These are the activations of a small neural network, seen along a few directions. Each row is one input.
Each table varies a few parts of the input and shows all the possible inputs, shuffled.
Descriptions start from the smaller parts, as in this example, which fits no table here: one of 5 places around a ring, together with either a single point or one of 11 places along a line or (one of 3 separate values, together with one of 6 places along a line).
Shared parts are said once, and a part with two or three values counts as separate values.
In the rows, 128 means zero.

Other details of the inputs vary at random and push rows far along two fixed directions, the same in every table; ignore that.
These rows show it; all are for the same input, with only those details redrawn:
[214 130 144 201 124 136 131 175 241 170 197]
[113 119 123 125 140 117 126 132 133 132 129]
[114 103 127 167  90 160 139 110 114 106 141]
[114 103 127 168  90 160 139 110 114 106 141]

Rows:
R1: [112 120 126 124 139 117 125 134 132 132 131]
R2: [113 119 127 124 138 116 127 135 131 133 131]
R3: [141 149 131 110 131 125 126 124 124 128 115]
R4: [126 130 129 117 137 122 125 130 127 131 126]
R5: [113 120 125 125 140 117 125 133 131 132 131]
R6: [142 148 132 110 131 124 129 125 123 129 115]
R7: [125 130 131 117 136 121 127 131 126 132 126]
R8: [134 137 127 116 136 124 125 128 125 129 118]
R9: [140 132 137 153  80 167 143 101 100 103 125]
R10: [134 139 133 115 134 123 127 131 122 132 119]
R11: [112 120 129 125 138 116 128 135 130 135 130]
R12: [113 119 123 125 140 117 126 132 133 132 129]
R13: [115 120 120 124 138 118 123 134 131 132 131]
R14: [126 129 126 118 137 122 125 129 129 131 124]
R15: [141 147 127 111 132 125 127 123 124 128 113]
R16: [127 130 123 117 136 123 123 130 127 131 126]
R17: [125 130 130 117 136 122 124 131 127 131 126]
R18: [134 139 131 115 135 124 124 130 124 129 120]
R19: [134 138 132 115 134 123 126 131 123 129 119]
R20: [136 139 125 115 135 125 122 130 123 129 119]
R21: [125 113 136 161  84 165 142 108 105 107 137]
R22: [142 148 130 111 132 125 126 124 123 128 115]
R23: [143 148 125 111 131 125 124 124 123 128 115]
R24: [135 122 134 158  86 167 138 107 103 102 131]
Describe the family of inputs behind these rows.
> one of 4 places along a line, together with one of 6 places along a line
The inputs of R19 and R8 match in every part but the place on the line of 6. If R2 is changed in the same way as R19 into R8, which row does it become?
> R12
Change only the place on the line of 4 in R10. List by row number the other rows that result.
> R9, R11, R21
Start at R3 and move only the place on the line of 4, one step at a time. The first step leads to R18. Which rows follow, in order?
> R17, R1
